These are the activations of a small neural network, seen along a few directions. Each row is one input.
Each table varies a few parts of the input and shows all the possible inputs, shuffled.
Descriptions start from the smaller parts, as in this example, which fits no table here: one of 8 places around a ring, together with either a single point or one of 11 places around a ring or (one of 3 separate values, together with one of 4 places along a line).
Shared parts are said once, and a part with two or three values counts as separate values.
(in the rows, 128 means zero)

Other details of the inputs vary at random and push rows far along two fixed directions, the same in every table; ignore that.

Rows:
x1: [ 97 171 119 138 146 174  95 132  84  42 103 129]
x2: [118 128  73 134 164 152 167 109 133 154 102 116]
x3: [141  81 147 113  78  62 145 144 161 172 167 143]
x4: [114 124  66 149 167 154 150 121 129 159 114 125]
x5: [151  90 168 121 132  73 167 166 149 147 155 157]
x6: [155  81 134 149 120  83 145 175 168 134 154 170]
x7: [142  74 135 141 124  72 151 160 152 142 150 180]
x8: [136 137 102 143 163 145 134  85 165 184 135  87]
x9: [127 155 137 105 122 191  69 105  82  60  82 114]
x10: [102 122  81 137 180 151 157 118 118 172 124 119]
x11: [108 133  98 126 191 160 164 120 125 165 128 110]
x12: [135 135 199 130  81  88 116 184  86  42 136 155]
x13: [135 143 187 132  57  69  68 140 105  57 123 160]
x14: [112 129  70 116 133 151 144  88 154 178 120  97]
x15: [185  66 173 109 108  99 128 148 161 153 152 152]
x16: [124 148  89 124 155 147 147  96 146 196 142  87]
x17: [151  87 158 115  83  69 148 148 167 165 181 137]
x18: [106 177 120 132 131 173 110 127  86  37  90 116]
x19: [108 127  76 141 162 154 163 126 120 172 112 106]
x20: [149  85 150 146 121  76 152 184 146 152 168 161]
x21: [136 143  98 137 160 147 137  88 164 182 139  89]
x22: [123 133  83 140 153 134 126  76 152 187 107 101]
x23: [121 159 150 104 123 187  79 111  58  77  98 104]
x24: [128 113 108 121 149 188 136  94 149 166 107 125]
x25: [130 135  90 136 175 166 170 122 144 151 124  99]
x26: [127 145  72 116 151 158 137  92 169 174 125  96]
x27: [107 125  76 146 169 151 154 126 118 173 120 116]
x28: [ 91 194 121 111 105 160  84 103  65  78 107  98]
x29: [155  83 155 141 134  84 151 176 162 136 172 166]
x30: [115 129  82 130 189 164 157 111 147 146 116 122]
x31: [125 137  86 118 145 164 150  95 164 174 145  82]
x32: [ 96 171 108 142 120 166 104 133  68  50  85 122]
x33: [119 150 133 105 114 180  72 101  67  69  77 120]
x34: [136 150 196 113  55  82  86 158  96  59 156 145]
x35: [166  93 153 133 100  61 124 136 193 161 154 151]
x36: [105 178 127 148 139 179  98 147  79  49 114 115]
x37: [102 163 161 118 114 198  92 111  64  80 101 120]
x38: [130 127 188 122  86  78 108 163  94  34 114 179]
x39: [152  84 152 142 113  77 162 184 150 151 161 152]
x40: [133 132 202 128 101  95 104 181 102  30 144 170]
x41: [149  95 150 122  90  53 137 143 161 180 163 150]
x42: [107 189 132 138 120 160  64  93  98  61  91  98]
x43: [121 144  73 125 147 141 134  88 153 186 115 103]
x44: [128 132  84 146 171 169 162 134 144 154 128 101]
x45: [157  81 135 145 113  83 154 176 172 133 147 161]
x46: [169  98 157 119  94  70 140 149 184 156 179 145]
x47: [168 102 160 127  98  67 136 148 186 161 175 144]
x48: [162  95 168 133  98  55 135 140 166 174 175 144]
x49: [110 129  91 137 188 160 158 126 125 169 136 111]
x50: [ 98 194 113 114 104 161  79  98  80  65  96 109]
x51: [119 133  73 116 142 164 142  91 172 171 126  89]
x52: [138 131 193 123  93  87 105 169 110  26 122 174]
x53: [116 111 112 119 142 176 142  97 121 186 110 123]
x54: [106 184 144 122 151 175 112 126  80  42 102 111]
x55: [111 129  83 131 166 151 171 115 121 168 108 105]
x56: [145 107 205 104  63  98  73 155  75  66 119 163]
x57: [141 151 187 123  59  82  70 155 125  47 134 155]
x58: [142  83 158 121 125  65 166 158 144 153 142 165]
x59: [100 156 143 119 106 192  86 101  73  72  80 135]
x60: [167  71 184 122  99 108 138 148 163 152 155 169]
x61: [126 137 101 139 160 139 138  85 146 197 136  85]
x62: [ 93 192 134 129 111 151  75  95  66  81 100  98]
x63: [141  78 142 131 127  70 158 154 153 140 142 179]
x64: [100 127  88 126 183 151 163 112 119 168 116 117]
x65: [117 133  91 137 154 133 133  80 138 201 120  91]
Each input here is: one of 5 places around a ring, together with either one of 2 separate values or one of 5 places along a line or one of 6 places around a ring.
Question: The inputs of x1 and x49 match in every part but the place on the ring of 5. If x9 is changed in the same way as x1 into x49, which row does it become?
Answer: x23
Question: The inputs of x35 and x13 match in every part but the place on the ring of 5. If x57 is changed in the same way as x35 into x13, which row does it become?
Answer: x43
Question: Change only the place on the line of 5 in x34. List by row number the other rows that result.
Answer: x16, x17, x48, x61
Question: Change only the place on the ring of 6 in x1. List by row number the other rows that result.
Answer: x6, x18, x30, x45, x52
Question: Which other rows agree with x15 in the place on the ring of 5? List them by row number.
Answer: x8, x21, x25, x29, x31, x36, x40, x44, x46, x47, x54, x60

Rows:
x66: [115 170  94 139 145 168 118 120 129  99 116 101]
x67: [126 156 171 137 106 113 104 152  95  78 148 122]
x68: [115 138  74 130 151 138 153 112 151 152 126 106]
x69: [134 120  77 137 186 191 156 103 158 179 115 104]
x70: [117 139 123 129 159 173 134 122  97 131 124 108]
x71: [107 144 119 122 122 155 117 133  93  74 103 133]
x72: [128 149 129 135 115 120  95 113 129 103 115 129]
x73: [ 99 175  81 137 134 165 109 106 114  91 102 103]
x74: [117 161 107 125 145 146 112  95 122 122 109 106]
x75: [129  84  93 131 156 118 170 116 145 223 127 129]
x76: [166 109 197 133  85  63 119 181 152  80 166 160]
x77: [122 151 152 132 125 121 106 124 107 115 139 114]
x78: [147  86  94 131 158 131 150 103 174 203 120 138]
x79: [121 107 156 129  91  93 127 163  99 109 135 159]
x80: [ 97 175  66 129 164 177 125  80 115 131  92  83]
x81: [157  86 164 122 108  93 146 178 149 110 149 167]
x82: [175  66 180 127 112  79 151 174 167 132 161 173]
x83: [138  89 102 121 163 125 166 106 159 216 128 133]
x84: [147  89  85 133 165 145 171 130 179 190 133 131]
x85: [108 149 133 125 153 173 112 107  85 121 111 110]
x86: [133 141 131 128 141 132 120 115 144 126 132 115]
x87: [131 138 142  88  82 185  93  92 109 128 117  99]
x88: [109 170 154 134 104 123 105 155  82  65 138 118]
x89: [159  84 180 120 111  90 126 152 149 121 143 167]
x90: [108 152 136 121 133 165 124 142  85  76 115 126]
x91: [164  90 176 134 104  57 150 172 169 140 181 156]
x92: [125 136 119 130 150 174 110 105 125 120 104 121]
x93: [127 129 156 129  89  73 118 144 121 104 135 147]
x94: [138  83 137 124 117  88 152 139 141 163 130 159]
x95: [ 95 177 143 129  91 121 100 142  80  47 121 129]
x96: [134 128  90 130 162 136 166 128 170 165 143 107]
x97: [145  86  98 121 165 129 162 104 168 207 123 133]
x98: [144 125  99 144 157 141 147 118 177 166 141 111]
x99: [ 98 161 119 125 148 173 104  98  67 118  93 109]
x100: [113 157  90 139 134 145 109  99 128 118 101 110]
x101: [128 102 101 129 163 142 173 137 138 192 142 120]
x102: [156  93 165 131  98  53 156 181 167 136 179 159]
x103: [139  83  84 124 160 126 171 110 168 205 118 132]
x104: [136 152 187 135  80 102  69 146 115  41 129 147]
x105: [124 153 149 126 127 125 111 122 119 106 135 118]
x106: [156  85 182 124 112  91 146 170 141 122 157 166]
x107: [150  84 169 130  70  68 115 176 139  83 140 190]
x108: [135 105 133 138 108  66 141 140 141 171 149 138]
x109: [114 168 161 125 101 112  88 124  89  70 118 130]
x110: [123 171 149  92  64 171  72  96 101  96 122  89]
x111: [107 155 120 131 118 163  87 112  85  67  81 131]
x112: [104 161 126 118 157 188 112 100  87 103 100 107]
x113: [104 142  81 138 145 131 150 118 126 173 135 102]
x114: [122 105 127 123 116 112 149 147 123 131 129 151]
x115: [117 142 102 134 152 128 132 100 126 180 130 103]
Question: Describe the family of inputs behind these rows.
Answer: one of 2 separate values, together with either a single point or (one of 4 places along a line, together with one of 6 places around a ring)
Question: The inputs of x73 and x107 match in every part but the choice among 2 separate values. If x100 is changed in the same way as x73 into x107, which row does it become?
Answer: x111
Question: The inputs of x74 and x97 match in every part but the choice among 2 separate values. If x96 is changed in the same way as x74 into x97, which row does it become?
Answer: x81
Question: Change only the choice among 2 separate values in x113. List by row number the other rows that result.
Answer: x79
Question: Change only the place on the ring of 6 in x67. List by row number the other rows that result.
Answer: x77, x88, x108, x113, x115
Question: Change only the place on the line of 4 in x103. List by row number the other rows that result.
Answer: x75, x94, x111
Question: Change only the place on the line of 4 in x77. List by row number the other rows that result.
Answer: x86, x104, x105
